Small tables with named rows and columns. After each table, cells are looked up by row and column.

Fimaf
|  | Zisap | Dotibal | Rasul | Tez | Kura | Pipulu | Dukifa |
|---|---|---|---|---|---|---|---|
| Sem | -52837 | 32251 | -46357 | -33901 | -29403 | -24463 | 5755 |
| Muv | 19433 | 22346 | -18776 | 7745 | 17548 | -22998 | 34142 |
| Darog | 14274 | -9479 | -8772 | -2919 | -16977 | 20119 | -11718 |
| Zal | 6438 | 33886 | -25515 | -11132 | 29078 | -21356 | 56295 |
| Nemilig | -21657 | 44781 | -39919 | -17757 | 18409 | -32482 | 52646 |
| Dak | -10995 | -8678 | -6545 | -5628 | -37753 | 24004 | -24490 |
| Goko | 24835 | -1603 | -3423 | 6525 | 3772 | 10715 | 8346 |
| Sogidel | 14978 | -10459 | -13794 | 7049 | -5108 | 11405 | -4013 |
| Kaduzo | -5670 | 41597 | -28049 | -8676 | 19373 | -30134 | 50499 |

Kura of Dak is -37753
Kura of Muv is 17548
Dukifa of Nemilig is 52646
Dukifa of Kaduzo is 50499
Pipulu of Sogidel is 11405
Kura of Kaduzo is 19373
Rasul of Muv is -18776
Tez of Dak is -5628
Dotibal of Zal is 33886
Dotibal of Dak is -8678
Tez of Goko is 6525
Dotibal of Darog is -9479
Dukifa of Muv is 34142
Rasul of Sogidel is -13794
Which row has the largest Pipulu? Dak

Nim:
|  | Feza | Binof | Logodat |
|---|---|---|---|
| Gedi | 43.25 | 87.18 | 35.64 |
| Bubo | 13.40 | 15.76 | 38.83 |
| Tanit | 68.99 | 12.82 | 44.60 |
| Ravu | 47.44 | 66.09 | 58.58 |
| Dur | 50.07 | 20.22 | 11.84 |
| Vipazet | 18.29 | 68.29 | 18.57 |
| Fod | 39.26 | 25.90 | 95.87 |
| Bogibor | 49.63 | 13.30 | 1.80 |

Bubo, Binof: 15.76
Vipazet, Feza: 18.29
Ravu, Feza: 47.44
Gedi, Binof: 87.18
Bogibor, Logodat: 1.80
Fod, Logodat: 95.87
Bogibor, Binof: 13.30
Bogibor, Feza: 49.63
Fod, Binof: 25.90
Vipazet, Logodat: 18.57

Nila:
	Gesu	Libava	Fopogad	Musez
Bipomir	108	137	94	111
Dem	67	96	55	71
Zes	121	155	105	125
Fofa	30	68	15	35
Pedumok	126	162	109	130
Bupifu	181	139	204	177
Guvifo	188	144	212	183

What is the Gesu of Zes in Nila?
121
What is the Libava of Pedumok in Nila?
162
What is the Fopogad of Fofa in Nila?
15
What is the Fopogad of Dem in Nila?
55
What is the Libava of Guvifo in Nila?
144
What is the Fopogad of Bupifu in Nila?
204
What is the Musez of Pedumok in Nila?
130
What is the Gesu of Pedumok in Nila?
126
What is the Gesu of Bipomir in Nila?
108
What is the Musez of Fofa in Nila?
35
What is the Musez of Bupifu in Nila?
177
What is the Musez of Dem in Nila?
71
What is the Libava of Bupifu in Nila?
139
What is the Fopogad of Pedumok in Nila?
109

Gamemu =
columns: Doke, Sef, Von, Tem, Novil, Nedef, Nug, Duna, Kap
Lun: [6199, -16496, -20225, 19465, 10468, -22727, -3854, 14999, -19480]
Sos: [16344, -8632, -19224, 17200, 9309, -19248, -4413, 14698, -20456]
Bop: [1813, -19129, -20310, 19133, 9889, -24266, -3612, 15113, -19048]
Zed: [6082, -2230, -28596, -18803, -22360, -67706, -14205, 45979, -6859]
Mos: [25632, 11105, -8454, 1112, -621, -9978, -3308, 13062, -23057]
Fol: [25770, 6061, -12593, 6312, 3003, -12442, -3898, 13582, -22366]
Kasepos: [15511, -18096, -47275, 3340, -8805, -80441, -18142, 51482, -3286]
Ramamig: [25711, 11462, -8664, 749, -848, -9560, -3260, 13011, -23174]

What is the Tem of Zed in Gamemu?
-18803
What is the Novil of Sos in Gamemu?
9309
What is the Novil of Bop in Gamemu?
9889
What is the Novil of Kasepos in Gamemu?
-8805
What is the Novil of Ramamig in Gamemu?
-848
What is the Doke of Zed in Gamemu?
6082
What is the Duna of Kasepos in Gamemu?
51482
What is the Duna of Bop in Gamemu?
15113
What is the Nedef of Fol in Gamemu?
-12442
What is the Nug of Sos in Gamemu?
-4413
What is the Duna of Zed in Gamemu?
45979
What is the Doke of Sos in Gamemu?
16344
Which row has the largest Novil? Lun

Table Mim
,Pobupa,Kan,Fen,Mazig,Dobu,Robesul,Gad,Sepuri
Tukipa,4499,3242,4029,3376,4720,6498,6530,5965
Lekolu,6892,3478,6235,3293,5639,5972,6396,6413
Segig,4165,3150,4822,3950,2252,4795,5524,4555
Zofenev,5501,4384,3740,4997,3936,4547,3969,6089
Mipo,4770,9285,3341,4950,6457,8227,1697,5146
Venero,8062,3605,6977,3163,6584,6187,6493,6678
Keb,1980,6791,5023,5744,5099,6619,2148,5662
Gitapu,5526,5202,6188,4445,5177,5213,5242,4610
Rad,5831,3956,5893,3795,4801,5521,5863,5348
Rutede,1814,5500,6550,5828,5313,5800,2615,4624
Tasovul,9689,5299,5493,4667,6431,5066,3972,2014

Fen of Tukipa is 4029
Mazig of Lekolu is 3293
Pobupa of Tukipa is 4499
Mazig of Tasovul is 4667
Dobu of Rutede is 5313
Dobu of Zofenev is 3936
Mazig of Rad is 3795
Robesul of Tukipa is 6498
Sepuri of Segig is 4555
Kan of Tukipa is 3242
Robesul of Rutede is 5800
Gad of Venero is 6493
Mazig of Tukipa is 3376
Robesul of Rad is 5521
Sepuri of Rutede is 4624
Robesul of Tasovul is 5066
Gad of Rad is 5863
Fen of Zofenev is 3740
Dobu of Gitapu is 5177

